Here are a small network's activations along a few directions, averaged over the inputs that share one value of a field.
Related values have similar rows: they may be neighbours, one step apart, or belong to one group.
In the rows, zero is written as 500.
Strong random noise was added to every row along 4 fixed directions; ignore it. To show where, here is one row again and again, with new noise each time:
[363 588 397 421 468 680 626 413 485 626 502 761 618 431 381 476]
[448 525 400 634 527 702 506 518 448 502 422 484 668 475 491 392]
[363 445 337 605 392 714 493 454 483 552 404 879 714 548 477 304]
[610 412 528 541 482 471 607 552 395 349 325 488 552 651 491 334]
[469 474 478 555 545 549 521 505 436 577 469 426 541 485 466 498]
[372 609 406 593 620 716 483 487 468 681 557 319 605 319 450 585]


Field Luv:
w9: [721 650 468 286 540 594 626 621 556 131 398 623 565 494 471 365]
w6: [345 574 364 506 463 748 393 331 593 676 629 539 618 329 432 482]
w3: [542 441 532 559 468 492 615 556 419 275 390 599 498 622 762 297]
w2: [527 486 501 493 594 320 386 571 649 630 768 293 219 401 551 700]
w10: [409 757 545 252 453 516 660 379 549 405 567 464 468 464 324 623]
w7: [658 489 560 402 415 455 728 529 411 272 328 635 584 670 427 260]
w8: [549 603 598 402 426 441 487 441 469 390 505 661 405 501 434 653]
w1: [629 400 378 576 361 532 350 599 523 289 378 476 634 500 631 300]
w5: [501 726 551 379 444 477 602 386 661 478 450 816 488 583 474 555]
w4: [452 508 647 437 586 380 553 533 535 598 682 400 408 443 506 667]
The values of Luv form a star with 3 arms.
What is the length, in steps, of the shortest route from w2 to w4? -> 5
Which values are neighbours of w6? Give them in the order they are listed. -> w10, w7, w1
Which values are neighbours of w5? Give them in the order they are listed. -> w8

Field Gis:
k9: [558 470 362 618 682 639 319 619 526 630 470 436 706 324 410 439]
k1: [681 806 597 274 610 347 629 615 517 155 490 165 382 461 519 613]
k5: [207 326 400 471 414 669 327 332 486 757 525 481 596 359 528 501]
k10: [851 640 631 469 626 479 829 648 509  92 411 326 453 688 624 182]
k2: [329 340 606 773 557 454 410 540 252 579 498 498 591 586 554 516]
k11: [277 602 315 795 488 773 249 353 600 713 390 562 609 465 338 501]
k6: [542 817 588 206 505 515 680 393 554 469 544 770 389 364 589 730]
k8: [667 732 715 218 427 401 703 442 584 169 524 402 476 649 308 603]
k7: [698 326 449 543 444 578 581 690 574 138 403 633 505 645 595 274]
k4: [661 371 444 493 402 420 507 552 351 358 497 244 407 426 531 393]
k3: [501 720 379 495 425 743 931 511 436 364 311 682 811 588 440 212]
The values of Gis form a tree with 2 forks.
Which values are neighbours of k2? Give them in the order they are listed. -> k3
Which values are neighbours of k7? Give them in the order they are listed. -> k9, k1, k10, k4
Which values are neighbours of k11? Give them in the order they are listed. -> k8
